A small network was shown many inputs. Here are its activations along a few directions, one row for each input.
Each table varies a few parts of the input and shows all the possible inputs, shuffled.
A made-up example of a description, with smaller parts first: ring(5) and (point or (values(2) and line(4)) or ring(11)).
Shared parts are said once, and a part with two or three values counts as separate values.

Other details of the inputs shift rows strongly along three fixed directions, in all tables alike. That doesn't count.

Rows:
R1: [  7 -11 -18  22 -33 -44  38  -4 -14  24 -55]
R2: [-12 -17 -32  19 -11 -10  -2 -18 -16  20 -32]
R3: [-26   5 -34   6  -1   2  -4 -29 -10   3 -46]
R4: [-28  -8 -10  -1  -8  -4 -42 -53  -3  -5  -2]
R5: [74  2 26 -9 15 23 35 -1 44  4 20]
R6: [ 12 -18  13 -27  17  26 -31 -22  22 -40  47]
R7: [  6  -7  -3 -20  19  29 -24   1   7 -10  24]
R8: [ 57  29  30 -28  21  17  39  16   7 -16  25]
R9: [-11  28  21  18 -12 -18  24  39 -24  18 -34]
R10: [-36  26  -2  13  -9   2 -12  28  -6  -3  13]
R11: [ 27   9  14 -22  23   9   0  36  16  -8  38]
R12: [-14  22 -32  32  -4 -17  32  16 -28  29 -63]
R13: [-35   7  20   5 -18  22 -42   7  -6 -26  29]
R14: [-13 -25 -27  -7  -4  -6 -50 -73  10 -17 -13]
R15: [ -4 -47 -15  15 -17   0 -45 -72  39  20  -1]
R16: [ 64  14  14 -27  37  13  39 -13  13 -23  24]
R17: [-39 -20  -4  -4 -16  21 -29  19  -2   4  44]
R18: [-21 -39  -8  -6 -23 -22 -31 -36   3  15  13]
R19: [ 21 -18  20  -5  -6   9 -20   5   3 -15  33]
R20: [ 44 -12 -17  -9  -2 -18  20 -51   6  -9 -46]
R21: [-30  18  15  14 -22   5  -9  28 -12  -8   5]
R22: [ 64  29  14 -23  39   5  34  18   9  -2  23]
R23: [ 41 -10  -1   4  -2 -10   5 -23  -3  -8 -17]
R24: [ 30 -20 -20  -8  -3 -18  10 -18  12   5  11]
R25: [-30 -10  27  -3 -15  12 -49  20  -2 -14  21]
R26: [ 45 -26 -12  19   6 -12  29 -56  36  18 -35]
R27: [ 16  -7 -17 -19   8   4  27  13   8  11   1]
R28: [  0   3 -12  27  -2 -40  31 -18 -23  21 -69]
R29: [-58  33   2   1  -2  25  -5  56 -11   3   7]
R30: [-20  -7  15  16 -26 -23  -3   8 -19  19 -25]
R31: [-10  -7 -32  11 -15 -31  42 -11 -18  44 -55]
R32: [-35  25  26   6 -15   7  -9  18 -16  -4  -1]
R33: [ 19  29  28  -5  -6 -14  62  64  -9  20  -2]
R34: [-18  -9 -19   9  -3  -5 -10 -26 -18  21 -32]
R35: [17 19 13 -5 13 -8 20 33 -2 14 13]
R36: [-24 -17   3  -8  -1   6 -59  -8   8 -11  25]
R37: [-14  35  -8  27  -2 -21  20  43 -17  17 -28]
R38: [-56  42  -1  15  -2  30  -5  49 -19  -2  11]
R39: [-20 -48 -10  10 -24 -17 -26 -31   1  -4   8]
R40: [-21  -1  21   6 -17  -6 -12  38  -7   3  -4]
R41: [-44  29  -1   3   2  22  -4  15 -18   6  -2]
R42: [  8  26  16 -12  26  20  11  22   8 -31  18]
R43: [-23   0 -24   5 -10 -20 -13 -23   0   3 -32]
R44: [ 19  13  -8   4  14 -13  32 -35  -8  -6 -37]
R45: [-39 -15   3  -8  -3  25 -42  22  -1   1  29]
R46: [-44  22  22  26  -4   4 -10  62 -17  -5  14]
R47: [ 34 -22 -24 -16  12  10 -36 -81  18 -31  20]
R48: [ 21  20   7 -10   7   5  16  -1   3 -18 -16]
R49: [ 52   1  15 -28  27   4  45  35  21 -14  31]
R50: [-48   3   7 -10  -4  34 -37   3  -8  -2  36]
R51: [-18   1  -7  23 -18 -46  50  15 -19  33 -52]
R52: [-16 -47   0  -6 -33 -17 -32 -27   5   0  -3]
R53: [-13   6 -10  28  -6 -40  36  24 -16  20 -64]
R54: [-28 -16   5   5  -8  14 -40 -17   1 -27  31]
R55: [ 21  -2 -30  -6  10  15   8 -33   0  -6  -5]
R56: [  6  33   7   8  17  11  24  22  -4 -22   5]
R57: [  4   6   9 -21  10  13 -20 -15   9 -11  39]
R58: [-39 -18   8 -13 -16   0 -38  25  12   1  42]
R59: [ 86 -19 -26  -9  29  19  42 -62  45  20 -16]
R60: [ 43  -5  40 -28  32  25   2  21  14 -22  69]
R61: [19 40  6  9 14 -9 41 68 -5 12  6]
R62: [ 68   1  -2 -29  36  18  36  -6   7   5  18]
R63: [-30   0  14  22  -8  -5  -9  39 -12  -1  11]
R64: [ -6 -49 -13   2  -4 -12 -48 -62   4 -15 -16]
Each input here is: line(4) and (point or (values(3) and line(5))).
- Changing only the line(4) part turns R15 into R59. The same change can be made to R10. Which row results? => R55
- Changing only the line(4) part turns R47 into R13. The same change can be made to R24. Which row results? => R1
- A walk changes only the line(5) part. It starts at R33 and steps to R30. List the rest of the walk in order. => R9, R8, R32
- A walk changes only the line(4) part. It starts at R30 and steps to R60. List the rest of the walk in order. => R35, R62

Rows:
R65: [ 49   6   7 -12   9  13  42  -9  17  27  -8]
R66: [ 71 -20 -39  -5  30  17   1 -84  21   0 -35]
R67: [-67  35   7  14 -30 -20  36  83 -48  49 -42]
R68: [ 75 -55 -25  -8   1 -22  19 -54  17 -18  -7]
R69: [-44   4 -33  16 -30 -47  26  -9   0  41 -57]
R70: [41 40  4 -2 24 29 46  9  8 17  1]
R71: [-24 -21 -60  34 -21 -37   3 -60 -23  -6 -94]
R72: [ 53  40  13 -11  37   0  20  13  -3 -29 -16]
R73: [-19  27  -5 -22  30  24 -13  50  -3 -21  44]
R74: [-53  15  20  15 -20  29 -22  16   2 -16  30]
R75: [-14  37  30 -19   4  16  -4  41 -19 -30  48]
R76: [ 31  40 -27 -14  42   5  38  25  21 -10  -1]
R77: [ 30  34 -15 -28  31   1  47  15  -3  -3  16]
R78: [ -8 -43  31  20 -18  -8 -56 -19  18 -12  24]
R79: [ 37  28  -9 -23  23  13  41  13 -24   6   5]
R80: [-38 -23  -7  12 -11  29 -61 -33  12 -33  12]
R81: [ 68   9  29  -4  16 -27  29  27   5  -8  -2]
R82: [-67  29   3  16   5  34 -40  48  13  -3  26]
R83: [ 34  15  23  -8  -2 -34  34  -9  -7   5 -34]
R84: [ 40  47  29   5  23   6  45   9   6 -11  -4]
R85: [-36 -25  -6  -4 -21  17 -42 -43  -5 -31  31]
R86: [ 47  42  20 -11  20 -10  33  -5  -8 -15 -11]
R87: [-15 -18 -62  17 -10 -29  -6 -51 -39  20 -90]
R88: [-29 -30   3  -5  -5  36 -52 -46 -16   2  25]
R89: [-33 -16   6  -2  16  47 -55   0 -14  -9  23]
R90: [ 79 -46 -39 -14  17 -31  16 -59  40   3   1]
R91: [ -2 -51   1 -14 -12   7 -50   4 -10   4  41]
R92: [-12 -36  21  13 -21  12 -35  10  22 -15  40]
R93: [-10 -32 -35 -14  -4  -3 -45 -88  21 -10  24]
R94: [-41  32 -18  24 -11 -34   9  27 -39  -6 -67]
R95: [-79  29   7  30 -45 -28  42  69 -31  25 -48]
R96: [ 17 -39  21  -2   9  23 -25  12  -1   8  43]
R97: [57 -4 -5  2 22 -7 38 14 37 16  8]
R98: [-18  -5  15  12   5  20 -60 -29  10 -33  10]
R99: [ 16 -27  13   8  -4  21 -25   9  20  17  34]
R100: [-32 -21 -22  33 -48 -39  19 -47  -5  25 -80]
R101: [ 28  16  27 -16  20  25  47  40  -9  23  13]
R102: [-78  60  -6  42 -18  -7  28  60 -10  39 -35]
R103: [ 48  16  18 -32   8 -15  49  14  -4 -12   1]
R104: [-24 -11  48  -4 -18  12 -39  -8  16 -12  32]
R105: [-44 -41 -28  17 -37 -29 -25 -68  16  35 -47]
R106: [-36  -5  33   6 -23 -12 -33  64 -17 -14  42]
R107: [  7 -24   2 -21  10  -3 -15  33  10  -5  55]
R108: [ -8 -10   9 -41   6   7  -4  15   9  -2  49]
- Changing only one part turns R103 into R75. The same change can be made to R69. Which row results? => R93
- Changing only one part turns R66 into R65. The same change can be made to R72. Which row results? => R83
- Describe the family of inputs behind these rows. => line(4) and (ring(5) or ring(6))
- A walk changes only the ring(6) part. It starts at R93 and steps to R102. List the rest of the walk in order. => R70, R88, R79, R77
- A walk changes only the line(4) part. It starts at R92 and steps to R100. List the rest of the walk in order. => R74, R80
- List by row number the other rows that have the line(4) part in common with R78. => R68, R81, R90, R91, R92, R96, R97, R99, R106, R107

Rows:
R109: [ 53 -21   3 -12   8  -3   3 -48  32   1   8]
R110: [ 48   2 -48   5  20 -33  44 -41  -5  11 -72]
R111: [-21  12  30 -17  11  46 -27  40   2 -10  72]
R112: [ 30 -23 -11  -5  -3 -16  22 -32  -4   9 -25]
R113: [ 58 -22  -9 -22  13  -9  23 -40  19 -10   5]
R114: [ -5 -35  12  -5 -11  -2 -42 -38  20  -4  25]
R115: [ 41   2  -6 -16  27  10   8   2   7 -15  25]
R116: [ 40  46  16  -1  22  14  49  19  16 -11  -3]
R117: [ 28 -25 -29   2  -5  -8  21 -52   4  18 -36]
R118: [-60 -50   8   7 -37  18 -76 -34   4   5  28]
R119: [-21   8  19 -16   0  20 -10  41   5 -14  54]
R120: [-21  -1  42 -17  -6  11 -38  37   7 -16  64]
R121: [-21 -13 -24  15 -18 -28   1   1 -19   7 -35]
R122: [-32   7  -2  23 -22 -14  16  18   2  24 -26]
R123: [-44  29 -17  21  -7 -23   9  43 -28  15 -46]
R124: [ 59 -19  10 -14  13   7   9 -37  22   6   9]
R125: [ 31  22  -3 -10  33  28  13  22  19  -5  19]
R126: [-13  13  16  -4  13  37 -25  41  12 -10  57]
R127: [ 39  32   2 -10  20  12  59  37  18   5  11]
R128: [ 56   6  15 -18  18 -10  32   0  17  -3  11]
R129: [ 46  36   1 -19  37  21  51  25   3   5   2]
R130: [ 44 -42 -32   6  -1 -25  10 -63  12   4 -38]
R131: [-43  12  -8  21 -22 -18  23  33 -29  26 -37]
R132: [-31  19  12  25 -20 -29  24  40 -25  33 -41]
R133: [ 58 -13  10 -13  20  -5   8  -8  17 -10  15]
R134: [ 24   0 -14   5   0 -22  17 -54  -1 -13 -43]
R135: [-22  13   7  24 -16 -35  10  42 -19  17 -34]
R136: [-14  16  26 -13  -3   5   6  56   0  -9  39]
R137: [-26   4 -13  19 -12 -18  13  31 -16  10 -24]
R138: [-38  11 -18  20 -14 -17   5   1 -10  20 -29]
R139: [-57 -25  -7   4 -18  22 -66 -36  -1   7   9]
R140: [-45  28  -8  17 -22 -30  32  52 -26  18 -34]
R141: [-14   0  42  -8  -1  25 -26  34   7   0  53]
R142: [ 47  28   2 -16  24   7  61  31  14  -1  12]
R143: [ 39   7  -6 -29  25  11  13 -11  -4  -8   5]
R144: [ 39  -9  -4 -25   9   3  20  -9  -5  -6  10]
R145: [-25  25   1  21 -18 -23  19   9 -35   5 -57]
R146: [-36  25  -7  16  -9 -12  20  33 -31  24 -29]
R147: [ -3  24  24   3   9  15  -6  33  -3 -27  20]
R148: [ 36   1  11  -8  13  25   1 -34  12 -16   8]
R149: [ 61  33   7 -17  24  -6  50  -2   2 -25 -11]
R150: [ 47  -3 -37  -1  14 -30  32 -29  -9   3 -44]
R151: [-34  17 -11  12 -13 -17  11  21 -34  20 -31]
R152: [  0 -37 -19 -10  -4  11 -45 -72  20  -6  20]
R153: [-38 -31 -26  27 -26 -11 -27 -23   0  14 -26]
R154: [-51 -48 -16  15 -27   1 -62 -32   1  -3   8]
R155: [-29  20  42  -8   2  39 -35  28  11 -31  61]
R156: [-51 -41 -23  -7 -22  -8 -75 -65  -5 -10   0]
R157: [-54 -24 -14   3 -16  12 -63 -43  10   1   9]
R158: [ 42   8  12  -3  21  25   1 -12  21 -26  17]
R159: [-10   4  26 -13  -5  11  -1  43 -10  -4  34]
R160: [ 44 -38 -25   5   5 -10 -19 -98  13 -23 -33]
R161: [-30   2  -6  28 -21 -14  -1 -29 -21   9 -56]
R162: [-27   8   4  36 -18 -21   2  28  -1  27 -33]
R163: [ -7  13  27  -4   6  15   2  67   3 -10  44]
R164: [-19   6  15  11 -18 -25   8  26 -22  21 -24]
R165: [ 48  17  11 -14  20  -3  42  47   3 -10  13]
R166: [  7 -58  -1 -14 -11  13 -45 -63  14  -7  26]
R167: [ 40   6  -8 -22  23   3  20 -13   9 -10  19]
R168: [ 43  -9   2 -17  12   4  22 -13  23  -6  18]
R169: [ 43 -16 -17  17   2 -35  26 -33   7  17 -51]
R170: [-19  28  45 -10   7  38 -16  47  -7 -27  52]
R171: [-22  -6 -23  21  -7 -12 -10 -10  -8  12 -25]
R172: [-19 -37   5 -14 -11  26 -46 -26   6  -8  43]
R173: [-44  28  -9  28 -15  -4  18  31 -21  35 -35]
R174: [-51  32 -15  22  -9 -15  16  26 -13  24 -42]
R175: [ 29 -11  -8 -28  22  17  -8 -33   3 -11  16]
R176: [-57 -25 -14   2 -26 -12 -56 -31 -13  -3   6]
R177: [ -6   2   6 -12  20  31 -29  15  12 -16  40]
R178: [ -4  37  27   2   9  10   4  54 -11 -27  16]
R179: [-30   4   1  28 -15  -7   4  36   0  17 -16]
R180: [-21 -14  -3 -20   4  16 -45 -26   8 -17  33]
- Changing only one part turns R126 into R152. The same change can be made to R147. Which row results? => R134
- Changing only one part turns R109 into R162. The same change can be made to R122. Which row results? => R179
- Describe the family of inputs behind these rows. => values(3) and line(4) and (point or line(5))
- Change only the values(3) part in R121. List by row number the other rows that result. => R140, R144
- Change only the line(5) part in R121. List by row number the other rows that result. => R123, R135, R150, R165
- Change only the values(3) part in R167. List by row number the other rows that result. => R115, R146
- List by row number the other rows that have the values(3) part and the line(4) part in common with R117. => R118, R124, R139, R148, R173
